grid =
2.769 -2.087 -2.538 -2.230 -0.014 2.325 0.418
2.769 -2.087 -4.441 -1.632 -0.812 0.428 0.418
2.769 -2.087 -2.538 -2.230 0.322 2.449 0.418
2.745 -1.785 -4.604 -1.250 -0.812 0.428 0.418
2.769 -2.087 -0.995 -3.074 -0.812 0.428 0.418
2.826 -2.087 -2.538 -2.230 -0.812 0.428 0.418
2.623 -1.460 -4.585 -1.113 -0.812 0.428 0.418
2.769 -1.415 -2.538 -1.309 -0.812 0.428 0.418
2.769 -2.087 -3.928 -2.230 -0.812 0.428 0.418
2.769 -2.087 -2.538 -2.230 -0.812 1.750 0.418
2.769 -2.087 -2.538 -2.230 -0.812 -0.054 0.418
2.769 -1.492 -2.538 -1.965 -0.812 0.428 0.418
2.769 -2.087 -2.821 -2.230 -0.812 0.428 0.418
2.769 -2.087 -1.237 -3.123 -0.812 0.428 0.418
2.805 -2.087 -2.538 -2.230 -0.812 0.137 0.418
2.769 -2.087 -0.970 -2.625 -0.812 0.428 0.418
Rows and columns are counted from 0.
(0, 0) -> 2.769
(9, 1) -> -2.087
(1, 4) -> -0.812
(5, 2) -> -2.538
(15, 1) -> -2.087
(14, 2) -> -2.538
(9, 3) -> -2.230
(0, 2) -> -2.538
(12, 2) -> -2.821
(2, 5) -> 2.449
(11, 3) -> -1.965
(14, 3) -> -2.230
(8, 0) -> 2.769
(5, 3) -> -2.230
(2, 0) -> 2.769
(2, 6) -> 0.418
(2, 1) -> -2.087
(6, 3) -> -1.113
(7, 1) -> -1.415
(4, 0) -> 2.769
(13, 1) -> -2.087
(3, 4) -> -0.812
(3, 2) -> -4.604
(11, 1) -> -1.492
(7, 5) -> 0.428
(9, 2) -> -2.538
(3, 5) -> 0.428
(4, 4) -> -0.812
(0, 6) -> 0.418
(13, 2) -> -1.237
(14, 0) -> 2.805
(11, 0) -> 2.769
(1, 1) -> -2.087

x =
332  548  451  944  698
323  695  470  957  577
241  878  212  361  763
x[0,0] = 332
x[0,1] = 548
x[1] = [323, 695, 470, 957, 577]
x[2,1] = 878
x[:, 4] = [698, 577, 763]

data =
[[-0.612, -1.338, -1.399, -0.910, -1.151, 0.947, -2.051, -0.311, 0.565, -0.388, 0.791, 0.882],
 [-1.070, -1.033, -0.038, 1.174, -0.500, 0.350, -0.301, -0.295, 0.420, 0.238, 1.666, 0.443],
 [-0.875, -0.284, 0.268, 0.631, -0.955, 1.414, 0.356, 0.169, -1.896, -2.054, -0.302, -0.183],
 [-1.136, 0.762, -0.494, 1.278, 0.172, -0.243, 0.610, 0.683, -0.407, -1.164, -0.539, -1.374],
 [-1.195, -0.263, -2.235, -0.221, -0.606, 0.447, -1.797, 0.536, 0.954, -0.952, 0.109, -0.325],
 [-0.419, 0.377, -0.737, -0.711, -0.775, 0.961, -0.293, 0.452, -1.742, -2.451, -1.759, -0.767]]
data[0][0] = -0.612
data[3][8] = -0.407
data[2] = [-0.875, -0.284, 0.268, 0.631, -0.955, 1.414, 0.356, 0.169, -1.896, -2.054, -0.302, -0.183]
data[4][10] = 0.109
data[3][11] = -1.374
data[:, 11] = [0.882, 0.443, -0.183, -1.374, -0.325, -0.767]
data[0] = [-0.612, -1.338, -1.399, -0.910, -1.151, 0.947, -2.051, -0.311, 0.565, -0.388, 0.791, 0.882]
data[0][5] = 0.947
data[2][10] = -0.302
data[1][0] = -1.070
data[1][1] = -1.033
data[:, 2] = [-1.399, -0.038, 0.268, -0.494, -2.235, -0.737]
data[:, 9] = [-0.388, 0.238, -2.054, -1.164, -0.952, -2.451]
data[2][7] = 0.169
data[5][11] = -0.767
data[1][8] = 0.420
data[4] = [-1.195, -0.263, -2.235, -0.221, -0.606, 0.447, -1.797, 0.536, 0.954, -0.952, 0.109, -0.325]
data[4][9] = -0.952
data[0][9] = -0.388
data[3][4] = 0.172
data[3] = [-1.136, 0.762, -0.494, 1.278, 0.172, -0.243, 0.610, 0.683, -0.407, -1.164, -0.539, -1.374]
data[2][8] = -1.896
data[3][9] = -1.164
data[:, 0] = [-0.612, -1.070, -0.875, -1.136, -1.195, -0.419]
data[1] = [-1.070, -1.033, -0.038, 1.174, -0.500, 0.350, -0.301, -0.295, 0.420, 0.238, 1.666, 0.443]
data[1][2] = -0.038
data[3][7] = 0.683
data[4][5] = 0.447
data[4][1] = -0.263
data[5][10] = -1.759

M =
[[95 59 38 50 77 60 38 42 43]
 [ 8 25 47 30 16 26 50 53 37]]
M[-2,-9] = 95
M[1,-8] = 25
M[1,4] = 16
M[:, 5] = [60, 26]
M[1,2] = 47
M[1,3] = 30
M[0,-3] = 38

m =
-1.394 -2.272 -3.498 -0.611 -0.608 -3.540
1.769 -4.242 -1.432 3.824 -2.579 2.684
-0.837 -1.568 -1.042 -3.534 -0.665 2.726
3.162 -0.132 -0.125 -2.157 -0.201 -1.283
3.811 3.018 4.512 -1.831 2.494 -4.508
m[0, 0]: -1.394
m[1, 4]: -2.579
m[1, 5]: 2.684
m[:, 2]: [-3.498, -1.432, -1.042, -0.125, 4.512]
m[:, 0]: [-1.394, 1.769, -0.837, 3.162, 3.811]
m[4, 5]: -4.508
m[2, 5]: 2.726
m[0, 4]: -0.608
m[4]: [3.811, 3.018, 4.512, -1.831, 2.494, -4.508]
m[1, 2]: -1.432
m[0, 2]: -3.498
m[0]: [-1.394, -2.272, -3.498, -0.611, -0.608, -3.540]
m[:, 5]: [-3.540, 2.684, 2.726, -1.283, -4.508]
m[4, 3]: -1.831
m[3, 3]: -2.157
m[0, 5]: -3.540
m[1]: [1.769, -4.242, -1.432, 3.824, -2.579, 2.684]
m[2, 1]: -1.568
m[4, 2]: 4.512

W =
57	50	48	39	56	52	56	36	54	61
29	75	46	46	45	27	33	71	20	56
50	48	56	47	72	43	51	19	61	60
45	37	55	33	40	47	41	40	45	50
24	30	30	42	53	28	52	63	34	56
46	53	35	44	70	61	64	42	35	46
Indices start at 0.
(0, 0)	57
(4, 9)	56
(1, 3)	46
(1, 9)	56
(4, 7)	63
(3, 4)	40
(5, 5)	61
(2, 0)	50
(0, 3)	39
(4, 4)	53
(1, 7)	71
(1, 5)	27
(5, 4)	70
(4, 6)	52
(4, 2)	30
(2, 1)	48

X = [ 0.08  0.05 -0.02  0.07 -0.13  0.17]
X[-6]: 0.08
X[-4]: -0.02
X[1]: 0.05
